A small network was shown many inputs. Here are its activations along a few directions, one row for each input.
In each table, some parts of the input vary, and every possible input appears once, in random order.
Descriptions start from the smaller parts, as in this example, which fits no table here: ring(8) and (point or ring(9) or (values(3) and line(6))).
Shared parts are said once, and a part with two or three values counts as separate values.
In the rows, 128 means zero.

Other details of the inputs shift rows strongly along two fixed directions, in all tables alike. That doesn't count.
To show where, the next rows are all for the same input, with only those details redrawn:
[142 119  91 122 107 115 149 150 136  90 106  99 144 143 152]
[114 130 128 128 138 132 113 132 152 121 129 140 128 140 116]
[115 131 128 128 137 132 112 135 151 119 128 138 129 141 116]
[114 130 128 128 138 132 113 132 152 120 128 140 128 140 116]
[115 130 127 128 137 132 112 135 151 119 128 137 129 141 116]
[114 130 129 129 139 132 113 131 153 121 129 141 127 140 116]
[121  91 113 132 144 104 192  38 166 143 129 169 103 128 172]

Table:
x1: [113 148 142 127 142 131 102 126  96 148 125 123 125 101 137]
x2: [130 154 135 126 138 147 104 121 101 157 146 119 131 112 137]
x3: [128 144 129 136 138 147 116 126 139 134 141 126 119 154 119]
x4: [132 113 136 110 121 134 104 140 148 143 124 141 120 114 115]
x5: [122 115 148 120 129 122 107 144 132 150 109 140 124 110 118]
x6: [143 143 148 122 122 148 116 126 114 169 126 119 123 127 117]
x7: [128  78 122 151 148 100 185  37 144 147 111 159 114 105 167]
x8: [142 145 142 147 139 153 111 110 113 144 129 111 135 134 110]
x9: [111 153 152 121 138 146 138 129 118 152 144 112 132 143 117]
x10: [129 114 128 136 138 140 102 122 148 120 128 134 133 120 107]
x11: [122 135 150 123 122 115 141 145 122 111 166 156 121 131  97]
x12: [178 111 109 118  73 103 156 160 100  99 125 128 132 119 132]
x13: [133 138 120 122 135 148  96 131 122 145 158 126 120 112 136]
x14: [ 93 147 159 122 136 130 134 136 113 142 124 114 129 133 118]
x15: [145 127 136 117 120 150 107 133 135 157 137 129 111 127 117]
x16: [153 148 105 133 108 128 159 137 100 116 108  77 147 158 153]
x17: [127  87 103 119 143 104 172  44 150 154 144 168 103  85 188]
x18: [118 114 115 115 111 104 166 165 120 102 106  92 150 129 155]
x19: [114 130 129 128 139 132 112 132 152 121 129 140 128 140 115]
x20: [115 138 141 117 136 150 132 136 140 138 155 122 119 142 120]
x21: [146 123 134 151 121 128 118 127 114 105 149 162 130 122  88]
x22: [144 127 127 143 136 154 104 116 134 132 140 119 124 135 110]
x23: [123 138 150 149 141 138 109 113 108 136 109 117 130 123 112]
x24: [134 141 114 135 110 113 157 140  96 108  89  83 141 147 155]
x25: [111 127 130 124 147 122  97 143 118 136 126 137 133  94 136]
x26: [101 124 142 110 136 132 127 142 154 126 143 134 128 128 117]
x27: [132 121 103 133 113 103 152 158 119  95  91  97 150 141 155]
x28: [163 125  89 126  90 101 148 157  90  89 144 127 139  99 148]
x29: [160 128  99 136  92 101 165 153 103  76 128 126 139 146 131]
x30: [125 137 157 122 125 132 112 130 109 161 106 124 118 117 117]
The inputs of x6 and x16 match in every part but one. If x4 is changed in the same way as x6 into x16, which row does it become?
> x19
Describe the family of inputs behind these rows.
> values(5) and (point or ring(5))
Change only the values(5) part in x23. List by row number the other rows that result.
> x1, x14, x24, x30
List by row number the other rows that have the values(5) part in common with x22.
> x7, x8, x10, x21, x23
List by row number the other rows that have the values(5) part in common with x11.
> x9, x14, x18, x20, x26

Table:
x31: [179 147  80 118  71 131 139 216  72  77  83  13 174 147 159]
x32: [177  79  83 127  92  82 222  64 115 115 135 151 111 101 190]
x33: [109 142 130 122 129 143  56 214 151  90 122 118 150 142  81]
x34: [100 124 149 133 152 129 131  96 161 140 145 170 111 140 108]
x35: [161  99  92 131 111 104 227  51 110 142 105  97 121 125 209]
x36: [106 126 154 124 157 136 105  93 132 181 129 150 112  98 134]
x37: [143  69  73 122 112  83 218  69 161 104 105 135 120 124 202]
x38: [148 146  95 118  85 129 110 242 110  50 101  55 175 159 114]
x39: [114 110 115 124 135 119 124 132 163 109 125 144 129 131 130]
x40: [138 171 128 128 104 149  88 223  93  87 112  63 164 159  93]
x41: [140 114  99 124 107 110 169 138 135  93 114 109 140 146 150]
x42: [ 95 165 181 142 161 159  78 130 132 158 150 153 119 147  69]
x43: [149 121 124 130 114 118 129 127 116 119 155 159 120 109 118]
x44: [101 154 193 139 162 157  36 138 137 161 188 212 105 109  35]
x45: [154 100  92 134 111  95 238  53 117 127 111 112 119 138 201]
x46: [101 124 151 135 154 129 129  99 160 140 145 169 112 140 107]
x47: [115 159 148 117 132 156  45 202 105 136 115  92 149 112  98]
x48: [ 89 112 160 139 174 124 151  40 176 167 159 206  91 132 118]
x49: [ 85  97 151 135 176 121 133  48 192 160 150 210  95 119 122]
x50: [ 66 145 183 132 183 158  31 143 185 150 159 198 114 131  47]
x51: [ 84 176 202 139 181 180  38 125 135 190 159 162 113 134  54]
x52: [150 152 130 125 100 140  66 218  98  89 146 120 149 119  74]
x53: [155 100  93 133 110  95 238  54 118 128 110 113 120 138 199]
x54: [155  99  93 134 109  95 239  51 119 128 110 114 117 138 200]
x55: [135 158 124 110 107 149  56 233  92 110  99  58 162 117 114]
x56: [162 120  84 110  89 115 143 178  89 105  82  49 157 110 182]
x57: [ 92 115 164 130 178 132 124  38 147 207 144 185  90  91 143]
x58: [190 114  74 119  65 101 161 181  88  69 119  92 152 116 154]
x59: [102 130 168 142 175 142 141  27 142 202 153 177  90 121 131]
x60: [144 171 127 123 105 158  76 217  88 106 109  53 160 147 104]
Describe the family of inputs behind these rows.
> values(5) and (point or line(5))
The inputs of x58 and x52 match in every part but the values(5) part. If x36 is changed in the same way as x58 into x52, which row does it become?
> x47
Change only the line(5) part in x48. List by row number the other rows that result.
> x39, x45, x57, x59
Change only the values(5) part in x31. List by row number the other rows that result.
> x35, x51, x59, x60
Change only the values(5) part in x53. List by row number the other rows that result.
> x40, x42, x45, x54
